These are the activations of a small neural network, seen along a few directions. Each row is one input.
In each table, some parts of the input vary, and every possible input appears once, in random order.
A made-up example of a description, with smaller parts first: one of 8 places around a ring, together with either a single point or (one of 2 separate values, together with one of 4 places along a line) or one of 11 places along a line.
Shared parts are said once, and a part with two or three values counts as separate values.
(in the rows, 128 means zero)

Other details of the inputs shift rows strongly along two fixed directions, in all tables alike. That doesn't count.
These rows show it; all are for the same input, with only those details redrawn:
[125 118 149  87  84 129 126 125 148 112 132  94 126 162 133]
[155 117 124 163 136 124  99 155 127 144 127 142 110 153 102]
[ 99 143 110 207 129 126 100 166 146 182 150 111  99 179  86]
[153 110 143 105 106 126 115 134 135 114 123 122 123 151 125]
[166 108 136 125 123 125 106 143 126 121 119 140 119 146 116]
[141 119 131 142 119 125 108 147 135 137 130 125 114 158 111]
[130 116 149  88  87 128 124 126 146 112 131  99 126 160 133]

Rows:
row 1: [ 95 141 165  92 110 123 148 101 127  99 158 112 148 129 136]
row 2: [123 124 104 159 152 111  96 123 113 135 143 154 127 118  99]
row 3: [ 28 171 117 165 116 123 118 117 159 160 182  79 133 169 112]
row 4: [ 72 182  95 183 135 143 140 149 155 191 133  94 118 151 123]
row 5: [119 128 128 152 136 119 153 135 124 151 125 130 109 110 141]
row 6: [122 126 111 135 135 149 134 130 120 105 128 125 142 121 122]
row 7: [104 147 133  83 102 138 138 108 157 125 115 111 131 128 166]
row 8: [127 124 147 111 128 147 157 126 125 127 111 132 119 104 154]
row 9: [155 116 166 113 105 128 140 139 127 112 132 122 118 140 120]
row 10: [147 120 140 121 142 114 141 118 112 148 116 148 120  97 131]
row 11: [135 119 138 127 139 113 128 117 101 112 144 154 130 103 108]
row 12: [144 114 106 136 139 122 132 129 109 100 125 137 142 111 124]
row 13: [153 110 143 105 106 126 115 134 135 114 123 122 123 151 125]
row 14: [168 128 112 169 184 121 104 136  96 126 123 170 148 112 101]
row 15: [157 132 127 118 156 126 133 123 120 148 105 135 147 115 143]
row 16: [142 116 119 123 143 144 122 130 129 135 100 148 123 105 151]
row 17: [124 144 105 165 153 132 101 134 127 119 137 166 126 124 111]
row 18: [134 120 100 164 151 116 116 141 126 159 113 148 113 110 139]
row 19: [146 115 119 113 141 112 114 115 123 149 108 147 128 104 137]
row 20: [100 122 145 102  98 121 159 111 124  89 152 113 134 117 140]
row 21: [137 125 119 104 131 152 149 130 129 131 101 117 136 112 155]
row 22: [140 120 113 106 126 125 151 128 125 132 107 113 136 110 157]
row 23: [106 125 109 148 138 144 114 128 129 114 140 140 127 124 121]
row 24: [204 108 126 150 147 131 110 155 103 127 106 151 125 136 105]
row 25: [148 132 154 127 156 120 141 120 118 145 116 150 129 107 140]
row 26: [ 81 143 151  64  93 125 144  90 161 135 130  80 147 140 171]
row 27: [134 118 137 137 140 144 139 129 108  97 135 159 128 105 121]
row 28: [146 142 142 128 146 134 145 131 124 132 109 158 117 105 143]
row 29: [123 142 146 114 123 135 143 117 122  89 140 148 133 116 128]
row 30: [123 146 119 113 124 141 135 119 129  94 129 124 148 126 128]
row 31: [ 52 147  91 193 125 119 117 137 145 153 170 102 115 149 109]
row 32: [108 137 118 100 114 123 147 112 137 156 122  89 138 125 140]
row 33: [130 122 119 104 126 119 128 109 113 107 132 119 150 115 117]
Question: Changing only one part turns row 31 into row 12. The same change can be made to row 17. Which row results?
Answer: row 30
Question: What do these inputs look like to the network?
Answer: one of 3 separate values, together with either a single point or (one of 2 separate values, together with one of 5 places around a ring)
Question: A walk changes only the place on the ring of 5. It starts at row 19 and steps to row 26. List the rest of the walk in order.
Answer: row 7, row 16, row 18
Question: Which other rows agree with row 29 in the choice among 3 separate values? List them by row number.
Answer: row 1, row 5, row 8, row 9, row 10, row 11, row 20, row 25, row 27, row 28

Rows:
row 34: [157 120 113 133 159 127 112 127 121 148  98 160 127 103 143]
row 35: [ 94 123 139  65  65 129 140 110 160 127 135  52 135 162 152]
row 36: [118 121 121  91 134 125 142  95 116  99 126 135 153  92 149]
row 37: [208  95 132 107 140 127  94 133 103  66 112 181 137 121 115]
row 38: [150 109 154 111 109 121 117 130 125  89 140 142 122 141 118]
row 39: [ 84 127 170  37  39 128 170 105 167 110 139  39 130 164 165]
row 40: [129 126 133 105 139 139 153 110 108  96 126 143 145  88 144]
row 41: [201  84 135 100 139 120  88 124 106  73 115 177 137 118 113]
row 42: [ 53 171  95 238 161 123 137 144 128 188 166 124 107 122  97]
row 43: [ 99 128 152  79  70 141 156 123 156 124 132  59 128 162 147]
row 44: [  7 172 126  77  67 139 180  88 167 111 170  35 154 143 162]
row 45: [173 126 109 143 166 132 117 140 118 138  92 172 129 100 139]
row 46: [ 72 175 101 226 166 126 118 151 146 223 143 115 102 145 106]
row 47: [158 112 149  87 109 118 131 126 128 124 116 113 133 139 136]
row 48: [205  89 148 110 139 134 104 136  98  69 113 183 131 120 114]
row 49: [175 120 128 144 167 124 125 141 112 145  97 183 112  97 138]
row 50: [127 131 135 100 142 120 147  98 109 105 129 142 150  89 140]
row 51: [ 95 154  86 230 142 128 109 175 144 202 141 105 101 174  86]
row 52: [ 82 155 108 235 142 119  90 164 135 182 175 127 104 181  61]
row 53: [171 121 125 145 168 140 127 142 113 142  95 174 121  99 137]
Question: Changing only one part turns row 50 into row 52. The same change can be made to row 44. Which row results?
Answer: row 37
Question: What do these inputs look like to the network?
Answer: one of 4 places along a line, together with one of 5 places around a ring

Rows:
row 54: [ 84 150 109 202 154 136 133 151 119 171 159 124 117 132  97]
row 55: [ 99 157  95 223 171 133 137 157 128 202 123 132 100 121 116]
row 56: [ 76 148 109 165 115 136 104 137 158 168 145 105 109 160 111]
row 57: [155 103 168  21 105 116 165  78 118  87 100 123 155  83 181]
row 58: [122 128 147  99 118 129 170 111 124 124 117 114 134 101 152]
row 59: [ 63 149 115 179 101 139 131 150 154 178 156  75 104 172  94]
row 60: [142 117 149 100 140 112 141 100 106 115 122 150 136  85 144]
row 61: [ 79 145 111 210 127 135 115 157 134 174 163 109  96 162  75]
row 62: [225  93 129 158 164 123 102 169 102 128  93 186 108 123 116]
row 63: [148 117 143  87 118 141 132 113 123  68 122 132 150 125 137]
row 64: [109 136 110 147 129 107 122 124 120 135 151 124 129 127 110]
row 65: [179  96 134 123 143 119  97 128 102 115 120 170 121 114 104]
row 66: [100 132 138  25  67 125 150  84 154  77 129  84 155 127 179]
row 67: [183 103 137 124 136 113 105 144 124 133 108 148 117 137 131]
row 68: [166 119 123 126 141 143 116 132 118  98 110 149 141 122 130]
row 69: [ 73 147 126  92  73 126 167 114 152 120 149  58 138 147 141]
row 70: [118 131 110 163 159 123 123 137 119 169 133 136 131 120 116]
row 71: [151 110 147  62 117 128 120  96 124  66 120 135 159 122 145]
row 72: [138 104 156  43  92 132 123  96 136  72 122 129 139 125 147]
row 73: [133 120 135  68 113 147 157 116 130 110 110 107 145 115 167]
row 74: [ 95 143 121 128 125 151 144 129 140 133 133 114 133 126 146]
row 75: [165 112 117 101 131 106 126 118 113 112 115 143 142 106 132]
row 76: [120 132  98 216 157 120  91 160 127 194 137 140 100 148  75]
row 77: [147 118 134 109 147 144 138 124 112  93 121 162 140  99 141]
row 78: [ 86 154  97 202 136 120 131 150 124 158 161 115 113 141  91]
row 79: [105 130 149 134  89 126 141 145 149 142 147  82 114 171 120]
row 80: [115 185 130 194 154 133 128 155 136 186 137 140 108 151  92]
row 81: [ 96 139 143 134  90 137 133 144 158 133 145  92 112 170 133]
row 82: [221  94 132 150 169 114  83 153 105 120  99 206 116 116 121]
row 83: [213 110  97 161 181 126 105 152  92 106  94 212 126  85 120]
row 84: [123 124 143  46  85 131 158  98 134  54 129 112 150 116 161]
row 85: [ 50 155 132 139  87 138 145 121 151 133 171  52 134 172 112]
row 86: [ 97 152 111 229 172 124 136 150 111 183 146 146 103 112  96]
row 87: [173 124 120 160 178 136 131 136 105 130  96 191 120  78 140]
row 88: [103 147  96 219 146 146 101 167 139 176 138 138  95 151  89]
row 89: [ 76 145 131  92  79 146 151 116 160 121 137  47 142 165 146]
row 90: [150 110 137  12  85 117 148  88 136  76 104 103 157 112 179]
row 91: [ 40 145 140  58  43 137 146 100 184 140 147  23 128 178 153]
row 92: [ 64 184 172  56  70 128 159  93 173 140 148  61 140 166 148]
row 93: [209  87 143  93 142 139 111 129 101  66  97 195 128  98 126]
row 94: [155 111 156  61 135 121 144  88 114  79 107 165 145  75 169]
row 95: [196 111 104 168 186 125  80 142 102 125 102 194 136 110 110]
row 96: [205  96 131 172 166 104  92 159 104 147 113 182 112 129 100]
row 97: [152 120 123 216 164 105  89 165 110 170 147 164  99 149  79]
row 98: [ 82 151 129 123 123 129 144 106 147 147 130 113 128 115 157]
row 99: [171 117 125 206 167 125  99 173 111 136 129 186 100 139  92]
row 100: [ 57 153 131 181 107 118 116 144 161 165 172  92 104 185 106]
row 101: [121 131 119 120 143 137 123 121 130 134 124 141 138 114 147]
row 102: [150 132  97 224 177 129 104 167 109 165 128 150 120 137  78]
row 103: [194 100 118 105 170 127 117 127 102 125  90 176 141  89 148]
row 104: [ 63 152 118 165 116 122 118 124 142 155 168  79 132 166  99]
row 105: [181 110 146 104 161 131 145 114  99  82  98 192 133  67 152]
row 106: [155 110 131  97 111 143 127 133 131 116 105 123 120 132 134]
row 107: [218  99 110 105 155 123 125 136  96  94  83 180 135  87 141]
row 108: [ 50 157 115 126  92 132 131 117 168 159 150  44 137 177 132]
row 109: [ 61 157 108 178 119 123 120 133 152 177 160  69 130 172 100]
row 110: [ 32 153 146  64  78 138 159  89 165 112 163  63 148 145 163]
row 111: [207  92 152 139 144 118 113 151  96 102 120 177 115 124 108]
row 112: [137 112 152   4  80 119 149  76 133  41 122 118 162 106 176]
row 113: [113 123 139  95 126 124 137 107 118 119 141 122 145 114 137]
row 114: [177  98 147  62 130 137 153 114 105  88 102 144 153  92 156]
row 115: [ 69 159 108 172 139 124 140 127 147 195 132  99 113 131 136]
Question: What do these inputs look like to the network?
Answer: one of 2 separate values, together with either a single point or (one of 5 places around a ring, together with one of 6 places along a line)
Question: Changing only the choice among 2 separate values turns row 81 into row 82. The same change can be made to row 89. Which row results?
Answer: row 108
Question: Changing only the choice among 2 separate values turns row 87 into row 98. The same change can be made to row 99. Which row results?
Answer: row 100
Question: Change only the place on the ring of 5 in row 61. List by row number the other rows that result.
Answer: row 59, row 88, row 93, row 106
